Each row below holds a small network's activations on one record, seen along a few directions.
Records have a field called FUSUM. Each example row is followed by its value.
Other fields move the rows too, some of them a lot.
In the rows, 500 means zero.
Random noise pushes rows far along 2 fixed directions. That doesn't count. These rows show it; they differ only by the noise:
[465 590 423 502 430 470 628 521 602 470 416 456 478 414 455 635 347 431]
[431 736 488 370 467 379 869 545 703 535 425 573 620 189 572 870 226 514]
[456 632 336 596 284 572 623 559 596 502 434 512 440 365 493 561 393 382]
[495 460 434 532 499 468 464 479 536 405 397 338 404 603 349 519 403 405]

[440 360 460 536 641 540 550 629 463 418 469 596 329 291 507 522 446 491]
lutok
[512 431 486 601 497 593 307 457 389 509 625 404 446 654 452 328 634 433]
mibez
[520 323 549 524 636 448 440 550 398 346 410 346 323 689 326 538 493 458]
bes
[461 444 361 618 490 541 378 517 486 452 343 314 389 698 270 406 464 342]
ser
[455 545 576 284 650 403 751 602 561 455 469 567 586 290 532 760 222 592]
deg
[528 476 499 506 527 408 450 410 537 548 530 389 542 649 494 467 498 543]
mibez
[558 347 668 408 704 333 253 358 382 464 497 294 560 821 361 420 593 593]
suri
[529 394 583 393 650 443 476 507 500 499 504 526 459 456 588 531 542 578]
lutok
[568 484 642 414 589 389 416 418 496 462 612 432 547 556 578 493 531 633]
nav
[523 570 495 469 462 490 581 560 492 494 491 549 591 425 587 546 435 586]
baz
[543 455 497 432 500 399 235 228 505 555 473 347 575 721 455 366 662 452]
gebo
[467 462 371 623 422 636 411 470 440 473 482 534 353 480 557 385 625 426]
bes
[515 468 525 404 723 443 589 559 542 360 397 401 465 460 411 626 307 531]
fori
[474 621 375 378 452 460 552 406 563 566 352 480 584 512 507 617 422 345]
sop
[543 296 570 415 812 376 538 531 468 388 412 356 475 614 365 596 316 556]
deg
[465 431 641 389 738 428 558 507 493 463 527 446 528 566 460 619 490 614]
suri
[548 698 545 458 389 438 568 374 588 683 591 574 690 407 651 563 551 572]
gebo
[470 331 547 485 568 465 427 531 469 487 506 469 455 527 559 499 600 549]
suri
[432 667 547 208 659 263 741 424 598 591 396 555 710 340 594 846 286 493]
sop
[528 489 518 539 437 486 332 407 458 466 532 341 521 629 445 377 619 488]
suk
[530 490 386 506 460 535 520 517 477 510 450 537 471 559 400 513 414 441]
lik
[545 475 621 472 561 504 504 476 469 485 605 517 562 504 588 508 540 546]
zal
[507 354 511 537 582 487 535 644 488 443 517 599 388 268 575 530 502 535]
fori
[527 628 383 555 254 537 452 482 565 602 444 450 515 583 449 421 597 391]
ser
[458 520 536 587 495 605 593 661 552 458 610 573 475 306 592 521 563 532]
suk
[498 521 577 490 481 545 501 581 509 553 609 578 559 334 628 521 513 654]
tozi
[478 461 378 729 376 672 364 546 451 475 569 456 402 581 470 350 672 455]
suk
[590 372 486 553 547 569 345 505 475 469 488 426 401 621 383 430 527 474]
vuvev
[521 587 471 508 541 481 566 558 529 498 462 597 523 348 469 636 415 547]
fori
[559 567 416 566 306 567 565 526 516 571 517 579 474 420 576 479 490 482]
lik
[521 393 678 357 792 338 558 479 494 456 557 454 557 529 475 549 415 624]
deg
[467 786 443 415 277 491 645 361 583 675 496 547 657 412 580 562 453 435]
sop
[484 475 461 410 630 427 587 454 514 443 337 362 471 541 346 596 298 494]
lutok
[524 600 509 570 240 558 387 401 484 584 525 517 513 541 528 349 680 468]
bes
[521 423 486 305 679 309 432 332 488 473 370 366 542 671 400 611 423 497]
lik
[533 307 442 521 570 539 365 546 404 405 464 467 438 578 497 397 582 502]
baz
[499 558 580 504 442 503 435 418 486 633 662 533 624 483 584 479 615 553]
mibez
[532 265 628 536 682 599 233 577 406 369 614 386 376 594 439 303 613 608]
tozi
[444 377 618 356 864 384 665 676 541 382 482 568 491 195 593 783 302 632]
tozi
[555 492 468 466 600 471 457 474 478 499 494 445 489 608 398 495 466 467]
vuvev
[539 411 570 494 558 516 291 383 421 417 534 395 535 725 409 333 589 452]
zal
[549 395 640 494 586 548 446 520 432 473 673 583 531 473 583 450 634 719]
baz
[512 580 651 428 473 411 476 432 593 552 603 534 567 491 585 508 566 562]
gebo
[579 469 379 635 330 606 171 339 463 472 549 396 494 759 394 195 710 459]
nav
[514 237 532 487 762 405 258 487 366 384 430 313 346 735 359 432 561 429]
ser
[530 485 376 520 518 556 452 494 538 457 353 392 440 556 343 575 345 414]
vuvev
[511 376 693 513 619 515 468 550 512 450 662 592 491 515 603 483 580 616]
zal
[585 421 493 578 517 547 381 519 476 419 566 456 458 579 472 325 595 490]
nav

Which value of FUSUM does each new row have?
[428 590 257 550 377 552 534 420 568 565 399 453 581 436 533 501 439 341]
mibez
[495 519 414 632 287 587 377 461 541 511 505 447 405 562 457 379 569 416]
gebo
[530 553 520 433 560 363 608 481 556 502 389 439 542 567 481 618 405 508]
bes
[522 455 353 763 214 759 384 553 367 510 609 549 367 501 554 251 654 393]
zal
[522 508 642 282 733 360 631 439 594 429 449 457 659 459 519 755 330 708]
baz
[479 600 323 698 185 770 435 612 446 526 681 679 390 350 633 317 614 486]
nav
[529 308 561 588 725 563 576 787 405 345 515 613 323 265 435 627 385 557]
fori
[549 448 785 231 753 276 531 327 526 520 536 364 622 600 467 644 451 597]
sop
[409 753 177 651 163 705 757 587 588 606 386 758 492 129 688 617 459 362]
bes
[546 450 534 584 468 522 357 443 455 502 452 455 450 626 472 380 571 492]
bes
[531 482 599 445 675 438 591 465 519 491 467 515 538 489 476 635 472 588]
bes
[522 535 546 319 698 276 531 309 533 542 338 317 654 708 372 634 311 493]
sop
[492 455 535 430 561 441 491 537 537 489 566 583 530 376 643 495 513 550]
nav
[556 340 533 620 471 630 351 538 411 469 625 487 342 554 530 298 621 535]
deg
[522 435 642 481 539 540 604 594 488 483 655 619 532 283 640 529 539 696]
baz
[505 586 321 674  95 710 355 394 478 618 477 452 429 577 469 272 610 316]
sop
